A small network was shown many inputs. Here are its activations along a few directions, one row for each input.
Each table varies a few parts of the input and shows all the possible inputs, shuffled.
A made-up example of a description, with smaller parts first: values(3) and (point or line(11) or (line(6) and ring(8))).
Shared parts are said once, and a part with two or three values counts as separate values.

Other details of the inputs shift rows strongly along two fixed directions, in all tables alike. That doesn't count.
To show where, the next rows are all for the same input, with only those details redrawn:
[ 12  19   2   0 -16   1   7 -11  21  17  29  15 -14]
[ 30 -90 -23  26  10  14  42  27   5 -39 -18 -42  45]
[ 31 -92 -24  27  10  15  43  28   6 -39 -19 -42  46]
[-47  22  50   3 -27 -14   6   7 -47 -28 -26 -38 -12]
[ 10  23   4  -2 -16   0   6 -12  20  18  28  15 -16]
[-47  23  49   2 -28 -14   6   7 -46 -27 -26 -38 -12]
[ 13  20   2   0 -15   0   7 -10  20  17  29  15 -14]
[ 10  23   4  -2 -17   0   6 -11  19  18  28  15 -16]

Table:
R1: [-60  23  32  10 -10 -11  -9  21 -55 -26 -41 -12  -4]
R2: [ 11   8   5 -12  11  -7 -19 -46  12  24   2  10 -20]
R3: [ 26 -92 -50  36  29  23  27  37   5 -37 -31 -16  57]
R4: [ 12   4 -31 -12  22   4 -22   2  19  20   7  31  -5]
R5: [-44  22  47   4 -25 -16  10   0 -46 -28 -27 -41 -12]
R6: [-56  26  31 -11   4 -17 -26  20 -62 -17 -45 -20  -6]
R7: [ -2  26   2  -6 -12   6   2 -21  23  11  31  13 -13]
R8: [ 15   5 -25  11   7   7  -9   6  20  19  15  43   2]
R9: [ 10  22   4  -2 -16   0   6 -11  18  17  28  14 -16]
R10: [ 21   0 -25  -8  26   3 -24   5  19  27   5  33   5]
R11: [ 36 -95 -28   1  28  15  26  25   1 -38 -22 -50  54]
R12: [  9  15  -5 -27   5   2  -8 -22  19  15  25   2  -5]
R13: [ 17   8 -24 -12  21   1 -25   5  12  27   9  31   2]
R14: [ 20   3 -35  -9  24   9 -18   2  18  24  11  30   5]
R15: [  6  22   4  -6 -12   4   2 -13  17  11  30  16 -11]
R16: [-29  -7  31  15  -7 -10  -1 -28 -27 -20 -34 -22 -11]
R17: [ 14   5 -21  12   9   7 -10   6  24  19  10  44   3]
R18: [ 24  15  -5 -22   4  -5  -3 -19  18  24  24   0 -10]
R19: [ 22  14  -3 -23   0  -4  -6 -12  18  25  24   3  -9]
R20: [-65  26  31   6 -10 -11 -15  17 -52 -32 -45 -11 -13]
- The inputs of R9 and R19 match in every part but one. If R8 is changed in the same way as R9 into R19, which row does it become? => R13
- Describe the family of inputs behind these rows. => values(2) and (point or line(4) or line(5))
- Change only the line(5) part in R13. List by row number the other rows that result. => R4, R6, R10, R14

Table:
R21: [-40  -7   4   8   2   7  -2  12 -24 -37 -33 -20   7]
R22: [-59  79  63  -7 -37 -27 -24   7 -63   7 -21  -2 -41]
R23: [ -4  50   4 -35  10   5 -33 -32  16  32  34  33 -20]
R24: [-24  37  49 -17  -8 -17 -27 -33 -23  11  -6  -7 -18]
R25: [-26 -59  25  33  -1   3  19   8 -36 -55 -52 -40  27]
R26: [-35 -45   1  20  13  13   7  20 -30 -58 -39 -34  33]
R27: [ 15 -50 -16  -6  23  -3   8  15 -17 -24 -34 -41  22]
R28: [ 78 -62 -47  -9   9  20  40 -13  69   7  51 -15  29]
R29: [ 51 -71 -52  -7  42  23   5   6  38  -2   8  -7  39]
R30: [ 35  36 -29  -5   0   1  -7   3  36  45  43  53 -17]
R31: [ -4 -46 -15  12  19  18   6  32 -11 -29 -14 -11  45]
R32: [-14  -6   4  18 -10  -5   6  -1 -16 -11 -22  -7  -9]
R33: [ 77 -60 -50  25  20  19  24  11  54  23  24  29  38]
R34: [ 45   1 -25 -14  10  -2  -9 -26  33  42  30  22 -12]
R35: [ -6  78  36  -8 -25  -9 -33 -25  19  53  47  63 -38]
R36: [  3  49  12 -10 -39   6  17 -34  35  19  54  19 -36]
R37: [ 54 -72 -48  37  18  20  29  -3  46  -2   3  10  32]
R38: [ -7  87   8 -47  -3 -14 -36 -36  15  52  36  43 -47]
R39: [ 44   8 -11  -3 -23  10  27  -2  50  20  65  17  -4]
R40: [ 15 -59 -12  -1  21  -3  13  16 -11 -22 -38 -44  21]
R41: [-41  51  23 -11 -13 -14 -14  19 -32   4  -7   7 -14]
R42: [ 16  30 -37  -5   3   6  -6 -18  44  36  40  54 -21]
R43: [ -7   3   8  11  -3  -9   5  27 -19  -2 -13  -6  -1]
R44: [-31  -5   9  18  -6 -10   8  10 -25 -26 -34 -21 -10]
R45: [-35 -13  46   1  -1 -20  -5  -1 -58 -33 -57 -61  10]
R46: [-65  48  37   0 -20 -18  -9   2 -54 -24 -38 -16 -34]
R47: [-33  -2  14   2  -1   0  -9  34 -36 -28 -26 -19  16]
- Describe the family of inputs behind these rows. => values(3) and (point or line(8))
- The inputs of R42 and R41 match in every part but the values(3) part. If R25 is changed in the same way as R42 into R41, which row does it become? => R35
- Change only the line(8) part in R23. List by row number the other rows that result. => R24, R27, R29, R34, R38, R40, R45
- Change only the values(3) part in R39. List by row number the other rows that result. => R28, R36

Table:
R48: [-47  70  75 -66  16 -28 -77 -43 -53  23 -17 -11 -23]
R49: [ 59 -74 -44  30  29   4   5  28  13  19 -19  19  35]
R50: [  8  23 -20   1  10  26 -24  -8  36  14  47  61  18]
R51: [ 45 -66 -73  16  34  15  20  15  40  -5 -14   7  17]
R52: [-55  68  56 -13 -22  -7 -35  16 -38   4 -10  20  -9]
R53: [-57  90  46 -88   3 -39 -72 -44 -46  10 -11 -40 -53]
R54: [-52 -33  -6   5  12  17  15  34 -35 -64 -31 -51  25]
R55: [ 69 -78 -33  34   6   2  46 -11  49   7  11  -3  20]
R56: [  4  10 -13  15  18   8 -27 -17   8  21   8  57  -3]
R57: [  0  20  -6  -3   4  14 -19   4  18  16  35  49  14]
R58: [ 31  18 -15  11  18  -8 -21 -10  23  50  16  67 -11]
R59: [ 55  39   6  -8 -35   0  15 -11  47  50  73  20 -25]
R60: [  0  29 -49   0  14  14 -14 -29  36  24  22  43 -30]
R61: [-12 -28  -4  -5  -6  -6  17  64 -52 -44 -44 -66  18]
R62: [ 33 -67 -78  20  36  16  22   6  37  -8  -7   8  23]
R63: [-24 -34  43  16 -28   2  41  20 -36 -58 -25 -71  21]
R64: [-23 -28  -3  -3  -2  -6  20  57 -45 -49 -44 -61  23]
R65: [-33 -51  30  27 -16  -4  32 -10 -36 -53 -44 -51  10]
R66: [-13 -41 -10  11  13 -15  14  41 -55 -34 -70 -51  -2]
R67: [ 33 -69 -51  36  41  33   0   0  29 -11 -14  32  44]
R68: [-72  73  28 -29 -21  -9 -16  10 -38 -12   4  -3 -35]
R69: [ 13  27   3  -5 -24  19  19 -37  46   9  64  29 -13]
R70: [ 74 -63 -26  18  -2  12  57  10  52  -2  38 -14  37]
R71: [-30 -38  39  13 -22   4  41  12 -25 -60 -16 -60  25]
R72: [ -2 -48  34  32 -18 -21  34  12 -41 -33 -50 -67   5]
R73: [ 13  27 -36  -7   7 -12  -9  -2  24  37   5  29 -36]
R74: [ 11  20  -4  10 -20  13   3 -59  44  18  38  37 -28]
R75: [-22 -50  34  32 -15  -7  31  -3 -27 -46 -51 -57   9]
R76: [ 28  29 -12  -7  -3  -1 -19  13  31  46  42  56  11]
R77: [-39  95  91 -65 -18 -32 -32 -80 -37  30   7 -43 -44]
R78: [-55  64  50   6  -6 -17 -42  -8 -39  14 -34  27 -28]
R79: [ 20  34 -37 -23   1  10  -3   8  44  29  49  37 -19]
R80: [ 42  31 -14  -9  -4  -1 -21  21  26  55  43  51   6]
- The inputs of R64 and R76 match in every part but one. If R61 is changed in the same way as R64 into R76, which row does it become? => R80
- Describe the family of inputs behind these rows. => values(3) and (point or (values(2) and line(5)))
- Change only the line(5) part in R65. List by row number the other rows that result. => R55, R72, R74, R75
- Change only the values(2) part in R76. List by row number the other rows that result. => R58

Table:
R81: [-44 -15  20  10  11   2 -14  12 -32 -44 -46 -25  22]
R82: [-37 -19  19   0   9  -2 -16  22 -32 -40 -50 -29  10]
R83: [ -4  64   6   4  -7  -1 -19  -4   7  45  37  66 -19]
R84: [ 18 -43 -16  17   9  -7  11  51 -19 -17 -27  -2  23]
R85: [ 26 -30 -67   9  33   0   1   7  25  25  -6  26   0]
R86: [ -7 -35  10  -1 -22  10  23  23   3 -33   6 -26  23]
R87: [ 23 -24 -33  15  28   9 -22  -5  26  18   4  43  18]
R88: [-43  72  24  11 -14  -7 -18   3 -39  13  -1  28 -16]
R89: [-47   7  18  -5 -26 -12  31  23 -40 -42 -21 -56  -8]
R90: [-17 -22  49  32 -24 -14  20   9 -37 -29 -26 -44  14]
R91: [-13  88 -10 -27  -5  -6 -43 -28  23  48  30  52 -58]
R92: [ 27 -40 -28   3  17  26   8 -21  52 -10  32  14  19]
R93: [ -6 -26 -21  26   4  21  21  29 -14 -32 -12 -13  41]
R94: [-20  86  -7 -32 -13 -11 -12 -47  29  32  44  34 -63]
R95: [-42  53  33  -5 -32   5   5  -7 -13  -6  30   0 -15]
R96: [ 20 -25 -42  10  29  28   3  -8  38   4  12  31  26]
R97: [ 21  57  33  -1 -38 -12  -5 -31  32  54  50  46 -37]
R98: [ 16  -9 -33  12 -10  27  29  -4  27  -8  40   6  21]
R99: [ 23 -33  -4 -24  30  -8 -12  36 -34   2 -23 -39  41]
R100: [-62  80  59 -59   3 -38 -72 -17 -72  25 -31 -18 -31]
R101: [ 19 -59  10  30  10   3  13 -22   6 -19 -24 -20  23]
R102: [ 43 -27 -25  38  -8  13  32 -13  28  12  26   8  21]
R103: [  4  62  11 -10 -15  -8 -30   4  15  53  36  72 -26]
R104: [ 21 -42 -15  28 -11 -13  49  13  -3  -9 -18 -41   7]
R105: [  5  70  10 -19 -19  -2 -24   5  29  42  48  55 -31]
R106: [-70  77  48 -26 -16 -22 -39  -6 -42  -6 -28   0 -46]
R107: [ 21  -7 -28  13  10  25  16  17  28   7  27  26  26]
R108: [-59  62  81  -8 -31 -25 -26 -40 -40   5 -26  -7 -48]
R109: [  5 -37 -34  21  16  -7  24  49 -21 -12 -29 -14  14]
R110: [ -4  77 -19 -17 -13  -9  -4   3  24  43  39  40 -39]
R111: [-29 -24  38  27   0  -4  13 -20 -38 -31 -45 -37   9]
R112: [ 37 -39 -41   8  28   8 -21   7  30  22  -1  39  11]
R113: [-37 -26  28  -6  -3   2   1   2 -24 -53 -31 -44   3]
R114: [  7 -31  18  35 -13   1  34   2 -11  -9  -8 -25  23]
R115: [ 67 -40 -16  19 -12  -3  32  -1  40  17  25   7   3]
R116: [-30 -12  27  25  -1  -9  -4  41 -48 -30 -38 -14  25]
R117: [  1 -28  40 -28  19 -25  -7 -27 -46 -15 -44 -76  11]
R118: [-66  71  70 -23 -50 -14 -10   3 -40 -14   9 -17 -38]
R119: [-40   2  25  -6 -30  -4  22  25 -42 -45 -20 -55  -8]
R120: [-11  60  -3  -4   8   1 -36 -31  13  47  21  71 -26]
R121: [-41  -4  34  25  -5  -5  11 -27 -48 -31 -49 -37   4]
R122: [ 34 -25 -30  14   9  18   9  23  42   3  29  25  33]
R123: [ 36 -34 -60   9  30   9 -12   7  25  25  -3  29  -1]
R124: [-32  -5  27 -44  28 -15 -34   6 -56 -24 -45 -64  16]
R125: [-27  60  25 -16 -24 -16 -14  21 -14   5   9  15 -26]
R126: [  3 -49 -27  -2  12  15  20  -1   8 -38 -12 -36   5]
R127: [-44 -13   2  25  14   1 -10   5 -53 -33 -57 -12  22]
R128: [-48 -17  23   5   1  12  12  -8 -32 -52 -28 -39  15]
R129: [-24 -15  28  14  -3 -11  -5  52 -51 -27 -43 -16  12]
R130: [ 63 -44  -8  23 -11   3  25   1  44  21  28   9   8]
R131: [ 37 -29 -30   4   5  19  10  29  42   8  25  28  28]
R132: [ 28 -38 -15 -32  28   5  -1  34 -14  -8  -9 -53  49]
R133: [-20 -20  26 -47  22  -8 -12 -13 -42 -38 -25 -79  16]
R134: [ 21  63   5 -10 -14 -12 -16 -58  36  57  31  42 -67]
R135: [-47  57   9  -1   0   9 -22 -22 -19  -3  -5  20 -15]
R136: [ 85 -37 -16 -22  13  -7  20 -16  34  36  31 -24  26]
R137: [  0 -37 -15   7  24  -6 -11  20 -19 -13 -43   1   9]
R138: [-49  77  66 -63 -27 -21 -23 -12 -56  -1  11 -55 -22]
R139: [ 46 -35 -41  15  16  -3  30 -28  44  24   6   6 -11]
R140: [ 29 -45 -28  -7  14  26   9 -17  53  -7  29  16  14]
R141: [  5  75 -11 -19 -18  -1 -15   5  24  43  43  45 -41]
R142: [ 62 -47 -23  12  11   0  15 -30  46  18  11  15  -5]
R143: [-42 -21  20   0   7   1 -14  16 -32 -40 -50 -24  17]
R144: [  9  65   8 -28 -34  -4   1 -15  33  26  61  35 -40]
R145: [ 11 -13 -38   6  12  31  14 -31  32 -10  27  14  14]
R146: [  3  61   1 -34 -10  -1 -17 -44  40  25  49  41 -50]
R147: [  3 -55 -14  12  24   6 -11  18 -10 -15 -41   9  28]
R148: [ 26 -22 -17   5 -10  20  20   4  43  -4  48   9  19]
R149: [ 43 -27 -50  15  14   8   7  36  20  23  10  24   6]
R150: [ 27 -66   8  22   7  -2  13 -14   9 -15 -28 -24  12]
R151: [ 24 -25 -67   0  31   9  11   4  41  13   6  15   3]
R152: [ 62 -36 -28  21 -11   4  35   0  39  23  23   0  -4]
- Describe the family of inputs behind these rows. => values(2) and line(4) and (point or line(8))
- The inputs of R122 and R90 match in every part but the line(4) part. If R143 is changed in the same way as R122 into R90, which row does it become? => R108
- The inputs of R127 and R121 match in every part but the line(4) part. If R83 is changed in the same way as R127 into R121, which row does it become? => R114
- Which other rows agree with R103 in the line(4) part and the values(2) part? List them by row number. => R83, R84, R88, R99, R109, R116, R129, R149
- Change only the values(2) part in R91. List by row number the other rows that result. => R141
- Change only the line(4) part in R105. List by row number the other rows that result. => R118, R129, R130
- Start at R94 and move only the line(8) part, one step at a time. The first step leads to R126. Which rows follow, in order? => R146, R113, R140, R92, R128, R145
- Change only the values(2) part in R125. List by row number the other rows that result. => R106
